A small network was shown many inputs. Here are its activations along a few directions, one row for each input.
Each table varies a few parts of the input and shows all the possible inputs, shuffled.
Descriptions start from the smaller parts, as in this example, which fits no table here: line(6) and (point or ring(9) or (values(3) and ring(5))).
Shared parts are said once, and a part with two or three values counts as separate values.
(in the rows, 128 means zero)

Other details of the inputs shift rows strongly along two fixed directions, in all tables alike. That doesn't count.

Rows:
r1: [146 195 130 142 112  99 130  88 156 121 131  70 156 117 141 122 126]
r2: [111 116 121  65 135  89 122 162 106 104  95  44 185  88  77 112 174]
r3: [148 183 128 154 116 113 124  96 158 123 125  69 173 133 154 124 139]
r4: [141 159 129 167 135 141 129  77 144 144 149 171  81 161 163 133 101]
r5: [112 103 136  65 142  95 111 158 131 113  90  47 179 101  93 112 173]
r6: [134 172 131 171 125 140 139  79 128 130 145 180  86 136 162 134  95]
r7: [116 108 126  93 131 106 114 160 119 114 106  70 192 106  99 129 169]
r8: [104  85 127 110 138 132 127 152  81 141 119 177 101 108  98 144 128]
r9: [137 163 128 185 129 153 132  85 132 135 141 176 104 153 176 136 107]
r10: [139 162 119 185 132 151 132  86 127 139 143 179 102 160 168 135 107]
r11: [107  72 134 109 141 135 117 149 101 141 121 176  94 125 106 145 130]
r12: [178 178 118 127  88 133 129 114 190 126 148  85 132 137 152 110 130]
r13: [141 151 139 166 132 139 128  84 148 147 148 172  83 149 171 138  98]
r14: [170 158 116 153  89 161 148 102 145 133 166 183  84 134 158 118  94]
r15: [ 92  57 138 115 158 137 129 172  88 128 120 175 105 120 109 132 122]
r16: [119 117 123 101 128 110 110 154 119 123 103  70 187 113  95 132 163]
r17: [ 95  63 138 115 151 135 129 169  90 132 128 173 107 126 106 138 122]
r18: [133  58 120 105 127 165 151 191 106 124 138 205  83 130 116 132 114]
r19: [123  55 103 109 115 172 142 179 103 125 138 218  98 120 134 129 128]
r20: [ 85  54 137 108 162 142 129 175  84 122 112 173 106 121 103 127 127]
r21: [141 182 134 155 114 113 122  99 166 135 131  67 154 151 129 126 109]
r22: [145 193 131 142 110 103 131  89 154 129 139  75 153 123 135 129 126]
r23: [117 104 137  76 134  97 113 154 132 121 109  64 168 107  96 125 166]
r24: [138 184 130 154 126 111 134  98 163 124 130  53 158 152 133 111 124]
Description of these inputs: values(4) and (point or line(5)).
Question: Changing only the values(4) part turns r20 into r6. The same change can be made to r21. Which row results?
Answer: r8
Question: Change only the line(5) part in r11. List by row number the other rows that result.
Answer: r4, r5, r13, r23
Question: Change only the values(4) part in r19. List by row number the other rows that result.
Answer: r12, r14, r18

Rows:
r25: [117  90 129 113 134 134 128 166 116 123 120 136 133 121 112 125 132]
r26: [143 183 129 149 121 109 128  90 154 130 131  78 145 138 137 126 121]
r27: [144 137 125 104 116 106 118 144 152 123 118  48 189 122 113 127 161]
r28: [109 102 134 123 143 125 126 134 103 135 122 162 104 120 116 138 121]
r29: [135 137 134 125 122 124 122 120 148 130 125 104 133 135 131 120 133]
r30: [117  96 126  86 132 109 126 169 125 118 110  75 168 114  95 115 156]
r31: [120 106 125 116 134 128 125 149 125 124 127 122 135 131 122 122 136]
r32: [145 181 131 153 125 118 124  87 154 130 130  89 148 141 146 121 128]
r33: [136 125 128 171 131 160 133 110 131 139 147 197  83 154 166 134  99]
r34: [106  94 134 114 143 131 126 157  98 121 114 138 136 114 106 132 138]
r35: [145 159 134 162 117 142 135  93 153 143 149 150  93 154 154 134  94]
r36: [148 153 112 113 103 120 128 137 148 118 117  81 166 118 120 115 149]
r37: [119 125 132 116 136 120 122 134 124 120 109  95 160 120 121 124 150]
r38: [144 132 125 114 117 127 136 133 136 119 131 126 130 115 128 126 136]
r39: [161 180 125 152 106 137 142  96 158 130 152 134 106 135 160 128 115]
r40: [148 161 128 153 119 130 128 103 156 129 138 108 132 148 152 119 120]
r41: [148 143 111 102 107 120 129 140 142 118 117  77 161 115 115 115 149]
r42: [145 177 122 137 105 119 131  95 142 124 135  97 147 120 142 122 127]
r43: [130 118 129 133 129 136 129 139 129 129 136 140 120 136 127 125 118]
r44: [105  94 133 123 146 129 127 137  99 138 123 174  97 123 119 140 122]
r45: [125 125 126 100 120 111 125 134 117 119 121 107 153  98 113 122 144]
r46: [128 155 132 139 125 121 131 114 140 124 122  96 150 133 136 129 131]
r47: [115 118 132 113 133 114 124 145 118 118 108  89 164 116 108 127 148]
r48: [124 132 131 126 135 118 123 129 122 127 123 116 133 122 116 129 128]
r49: [131 131 125 144 125 135 130 127 141 128 134 131 128 141 146 128 119]
r50: [149 169 130 160 115 136 136  92 161 136 149 126 111 154 151 128 100]
r51: [149 170 138 157 113 136 129  94 161 139 148 127 107 151 150 128 100]
r52: [112 101 129 114 148 126 121 139 108 127 115 141 125 118 116 129 138]
r53: [126 122 127 124 124 128 131 123 114 127 136 158 114 108 130 131 128]
r54: [128 125 128 148 131 148 131 118 132 135 146 171  92 150 146 134 106]
r55: [128 136 116 128 118 134 129 122 116 127 131 136 128 114 127 127 129]
r56: [156 160 123 103 105 109 129 126 153 113 121  63 169 113 123 114 147]
r57: [121  96 129 114 136 133 124 146 123 126 123 137 121 127 119 124 136]
r58: [124 109 131 113 131 130 126 148 128 125 129 123 127 126 111 124 129]
r59: [121 134 133 134 136 124 122 115 124 134 126 138 115 131 135 135 123]
r60: [119 116 132 137 141 135 131 132 104 131 131 159 110 130 123 132 121]
r61: [131 126 128 119 120 119 129 144 144 121 117  84 161 126 119 121 136]
r62: [132 134 132 124 122 125 129 124 145 132 131 112 125 136 129 128 123]
r63: [132 157 129 163 130 132 137  95 131 136 142 148 110 149 149 134 110]
r64: [140 149 126 167 120 144 138 108 150 135 144 148 111 153 162 131 101]
r65: [131 134 132 133 126 134 126 119 143 135 136 132 114 142 140 130 118]
r66: [119 112 126 105 128 120 128 141 107 125 128 138 123  96 116 128 143]
r67: [151 149 119 133 109 136 136 118 139 126 136 135 123 130 142 125 121]
r68: [115  92 127 117 137 129 117 149 102 133 122 150 135 120 114 144 145]
r69: [108  89 132 140 153 148 124 127  94 143 129 220  71 130 137 143 110]
r70: [103  83 129 136 154 147 133 136  88 139 132 216  74 131 129 145 111]
r71: [139 180 129 170 125 132 133  83 146 134 143 132 120 154 160 132 110]
r72: [117  90 126  98 134 121 127 167 115 121 117 109 147 118 100 120 143]
r73: [ 98  69 116 101 134 142 126 166  78 125 118 189 116 100 100 133 145]
r74: [131 129 129 134 128 135 132 123 139 131 139 133 115 142 134 130 115]
r75: [115 115 129 117 138 116 129 141 110 124 118 113 143 121 108 126 139]
r76: [113 111 128 127 146 131 123 132 110 129 124 156 113 128 124 136 126]
r77: [108 112 130 100 138 113 120 154 116 114 104  85 172 112 107 125 158]
r78: [106  90 135 115 146 125 122 148  97 133 118 162 106 114 107 137 126]
Question: Describe the family of inputs behind these rows.
Answer: values(2) and (point or line(6) or (line(4) and line(5)))
Question: Changing only the values(2) part turns r60 into r43. The same change can be made to r37. Which row results?
Answer: r33
Question: Changing only the values(2) part turns r52 into r57. The same change can be made to r73. Which row results?
Answer: r36
Question: Change only the line(5) part in r70. List by row number the other rows that result.
Answer: r26, r48, r52, r76
Question: Change only the values(2) part in r64. List by row number the other rows that result.
Answer: r46
Question: A walk changes only the line(6) part. It starts at r39 and steps to r38. List the rest of the walk in order.
Answer: r56, r67, r41, r36
Question: A walk changes only the line(4) part. It starts at r59 and steps to r76. List the rest of the walk in order.
Answer: r71, r77

Rows:
r79: [127 158 138 170 128 141 125  85 130 144 146 158  96 150 143 136  93]
r80: [158 170 123 134 104 120 139 120 155 126 138  76 162 122 125 120 127]
r81: [133  99 117  89 116 122 115 163 132 119 113 109 146 106 109 117 152]
r82: [143 177 119 138 126 107 121  90 149 124 127  77 163 136 138 129 143]
r83: [125 164 129 175 131 133 134  89 126 137 143 160  98 142 153 128 102]
r84: [146 173 132 138 117 108 117 100 163 136 117  68 157 143 138 135 138]
r85: [143 183 125 146 125 107 122  94 152 121 126  75 160 128 141 120 149]
r86: [123  90 122 166 144 178 134 138 118 138 142 209  80 164 161 135 101]
r87: [128 143 136 130 140 121 127 114 124 118 116 121 143 117 141 128 137]
r88: [136 103 119 157 117 173 137 120 115 145 152 235  74 135 159 141 100]
r89: [132 182 135 147 119 109 134  94 144 121 115  72 156 123 141 117 121]
r90: [114 136 121 129 136 116 128 118 115 130 125 119 136 128 119 130 124]
r91: [127  97 126  77 127 118 136 158 125 114 120 108 121 110  96 114 141]
r92: [146 125 123 117 117 125 133 146 129 124 132 127 122 121 115 121 121]
r93: [112  85 115  78 122 131 123 182 105 111 116 121 161  94 102 127 165]
r94: [145 166 145 137 122 102 119 100 169 134 133  66 153 140 151 127 134]
r95: [104  74 130  99 145 126 133 189 114 110 108 106 160 132  91 114 144]
r96: [132 103 126 135 129 166 138 117 126 144 152 234  45 143 159 131 101]
r97: [103  56 123  75 131 131 137 201  73 111 117 147 138  93  83 131 154]
r98: [127 148 145 168 134 134 130  95 143 145 157 160  86 148 154 141  88]
r99: [ 96  51 135  81 154 128 108 175  76 127 101 152 130 109  84 132 161]
r100: [117 133 133 130 132 120 125 128 131 139 121 115 129 132 113 141 119]
Question: Describe the family of inputs behind these rows.
Answer: values(2) and (point or line(4) or line(6))
Question: Changing only the values(2) part turns r79 into r99. The same change can be made to r95. Which row results?
Answer: r86
Question: Change only the line(4) part in r96. List by row number the other rows that result.
Answer: r81, r88, r93
